These are the activations of a small neural network, seen along a few directions. Each row is one input.
In each table, some parts of the input vary, and every possible input appears once, in random order.
Descriptions start from the smaller parts, as in this example, which fits no table here: one of 2 separate values, together with either a single point or one of 11 places along a line or (one of 4 places along a line, together with one of 5 places around a ring).
Shared parts are said once, and a part with two or three values counts as separate values.

Other details of the inputs vary at random and push rows far along two fixed directions, the same in every table; ignore that.

Rows:
x1: [-15  -1   7  -8   3 -19  15 -17  -6  -2 -19]
x2: [-22   6  14  -4  -4  10  -7 -10 -33 -18   3]
x3: [ 66 -34 -32  28  20  62 -67  13   0  58  79]
x4: [-27  17   8  -6  -8 -23  24  -7   8 -25 -32]
x5: [-21  13  14 -10  -7 -20  29   4  -2 -18 -31]
x6: [-16   8  18 -15  -6 -21  27   5   9 -18 -27]
x7: [ 36  -8 -18   9  -9  10  -7  44  45  21   8]
x8: [-28  12  11 -17 -13 -27  22  -2   6 -24 -37]
x9: [ 37 -13  -9   2  -6   9   0  39  41  21   9]
x10: [-22   0  15  -8  -6   1  14   0  -3 -29  -3]
x11: [-15   5   7 -17 -10 -19  19   6   8 -17 -28]
x12: [-23   0  16  -7   1   4   0 -20 -23 -23   8]
x13: [  2   1 -22  17  17   8 -47 -47 -61  20  34]
x14: [ -4 -10   3  -1  20 -10 -16 -39 -37  15   7]
x15: [ 44 -13 -12   9  -3  18   4  54  54  25  10]
x16: [-12  21 -13   8   2   7 -19 -25 -26  -9  14]
x17: [-10   1  10  -4  13 -11   2 -21 -15  -3  -8]
x18: [-26   1  19 -10  -8  -3  23   5   3 -34 -10]
x19: [-21   7   7 -13  -6 -22  13  -7   2 -17 -26]
x20: [-28  19  22 -10 -27  -2  29  21   2 -42 -19]
x21: [ 36  -2 -13   8 -25   9  32  74  76  15 -13]
x22: [-11  -3   7  -5   5 -18  11 -19  -8  -1 -13]
x23: [ 40  -2 -15   2 -30  11  23  87  74   9 -13]
x24: [ -4  -4  -4   3  19  -6 -22 -45 -22   8  14]
x25: [-27  33  -4   0 -29 -16  26  21  -9 -27 -34]
x26: [ -6   2   5  -6  -4 -16  20  -4   9  -3 -18]
x27: [-24  13  17  -6 -14   8   9   8 -21 -28  -7]
x28: [  4 -23  -3   6  32  24 -51 -55 -51  16  52]
x29: [-17   4  14  -8  -5 -24  22  -9  -1  -8 -22]
x30: [-20  -4  11  -9   1   5   8  -7  -7 -21  -1]
x31: [-15   7   9  -7  -6 -19  23   4  -4  -8 -29]
x32: [  7 -22  -3  -4  37   3 -37 -55 -35  28  25]
x33: [ -5  -9   4 -15  12 -12  -4 -24 -13   5  -6]
x34: [ 44  -6  -9  21 -23  48  -8  80  41  15  32]
x35: [ 50 -27 -24  19  17  25 -36   9   5  55  35]
x36: [-19  12   9  -4  -2 -21  19 -16   4 -19 -25]
x37: [-24  33  -6   3 -14   0   8   1  -6 -25 -11]
x38: [ -3   7 -21  15  22  18 -49 -51 -45  12  36]
x39: [-22  17  21 -11 -12 -24  37  14  13 -27 -36]
x40: [ -7  -2   1 -14  -2 -12   4  -6  -1  -3 -16]
x41: [-26  -2  18 -10   1  -1   8 -18 -14 -28   3]
x42: [ 13 -31 -14   5  48   6 -55 -85 -52  46  43]
x43: [-26  18  12  -9 -11 -25  35  -3  14 -27 -42]
x44: [ 62 -27 -26  25  22  35 -42  16  16  60  53]
x45: [ -9  10   5  -2  -3 -16  18  -7  10 -12 -21]
x46: [-14  17 -12   8  -3  -6 -16 -23 -45  -3   3]
x47: [ 54 -23 -24  22  11  25 -27  26  16  52  33]
x48: [-16   5   6 -11  -4 -21   8  -8   1 -14 -19]
x49: [ 27   9  -3   8 -32   6  47  97  77   1 -27]
x50: [ 27   1  -6  -2 -29   2  24  70  62   1 -16]
x51: [-11   3   9  -7  -3 -20  20 -13   4  -7 -16]
x52: [ 69 -31 -31  29  11  63 -56  33  15  53  74]
x53: [-12  -1   6  -5  12 -11   1 -23 -19   1  -7]
x54: [-16  -1  10  -6  -2  10  -1 -10 -14 -14   4]
x55: [ -7  -5   7 -11  12 -11   2 -17  -7   0  -7]
x56: [-12  15 -14  13  16   9 -37 -47 -44  -1  32]
x57: [ 21   5 -13  11 -18   7  17  53  58   7 -13]
x58: [ 49 -17 -20  16  -2  19  -4  39  49  37  19]
x59: [-26  16  20  -5 -19   7  14  14 -17 -33 -10]
x60: [-30  11  19 -12 -16  -2  28  12   0 -37 -19]
x61: [-25  35  -3   2 -19  -4  15   6  -1 -34 -15]
x62: [ 63 -18 -54  38  16  47 -69  10 -13  68  66]
x63: [ 42 -12 -15  15 -10  13   7  53  49  30   5]
x64: [ 38 -12 -12  14   6  20  -7  35  36  29  12]
x65: [ 37  -7 -21  20   0  16 -14  26  37  26  19]
x66: [-13   2   2   0  11 -14 -10 -36 -15  -3   3]
x67: [ 46 -17 -20  15  -5  18  -1  46  47  39   9]
x68: [-22  -4  14  -8   2   1   6 -12  -9 -23   2]
x69: [ 43  -5  -9   6 -18  16  24  82  73  17  -8]
x70: [-12   7   7  -1   6 -17   7 -26  -5  -8 -10]
x71: [ -6  -9   6 -14  14 -16  -8 -34 -22   2   0]
x72: [  3 -16  -7   1  29  -5 -43 -54 -36  21  27]
x73: [ -2   6 -19  15  11   4 -38 -39 -55  14  28]
x74: [-14   9   4  -3   1 -16  14 -16   6 -12 -20]
x75: [-13   0   6 -16  -5 -18   9  -6  -2 -13 -18]
x76: [-14 -10   9  -2  13  11 -17 -31 -32  -8  23]
x77: [ 15 -26 -10   9  42   4 -55 -67 -58  42  44]
x78: [-28  20  20 -11 -28  -2  30  23   0 -42 -21]
x79: [-16   9  13  -7   1 -14  21  -1   5 -15 -26]
x80: [-12   3  12  -4   8 -13   8 -13  -7  -8 -12]
x81: [-18   1  14  -4  -1   6  -8 -18 -30 -19  11]
x82: [-13  -4   9 -18   6 -19   7 -19  -9  -7 -15]
x83: [-15  -3  13 -17   6 -20   8 -21 -10  -8 -15]
x84: [-27  15  21  -7 -18   4  18  15 -15 -36 -13]
x85: [-22   7  11 -10   1 -17  19 -10 -10 -10 -26]
Each input here is: one of 5 places along a line, together with either one of 2 separate values or one of 4 places along a line or one of 11 places around a ring.
Changing only the place on the line of 5 turns x28 into x76. The same change can be made to x23. Which row results? -> x75
Changing only the place on the line of 5 turns x32 into x15. The same change can be made to x2. Which row results? -> x84
Change only the place on the ring of 11 in x79. List by row number the other rows that result. -> x1, x4, x11, x19, x21, x31, x53, x55, x74, x82
Change only the choice among 2 separate values in x56. List by row number the other rows that result. -> x73
Change only the place on the ring of 11 in x57. List by row number the other rows that result. -> x8, x32, x33, x35, x40, x42, x43, x64, x67, x85
Change only the place on the line of 4 in x27. List by row number the other rows that result. -> x52, x60, x68
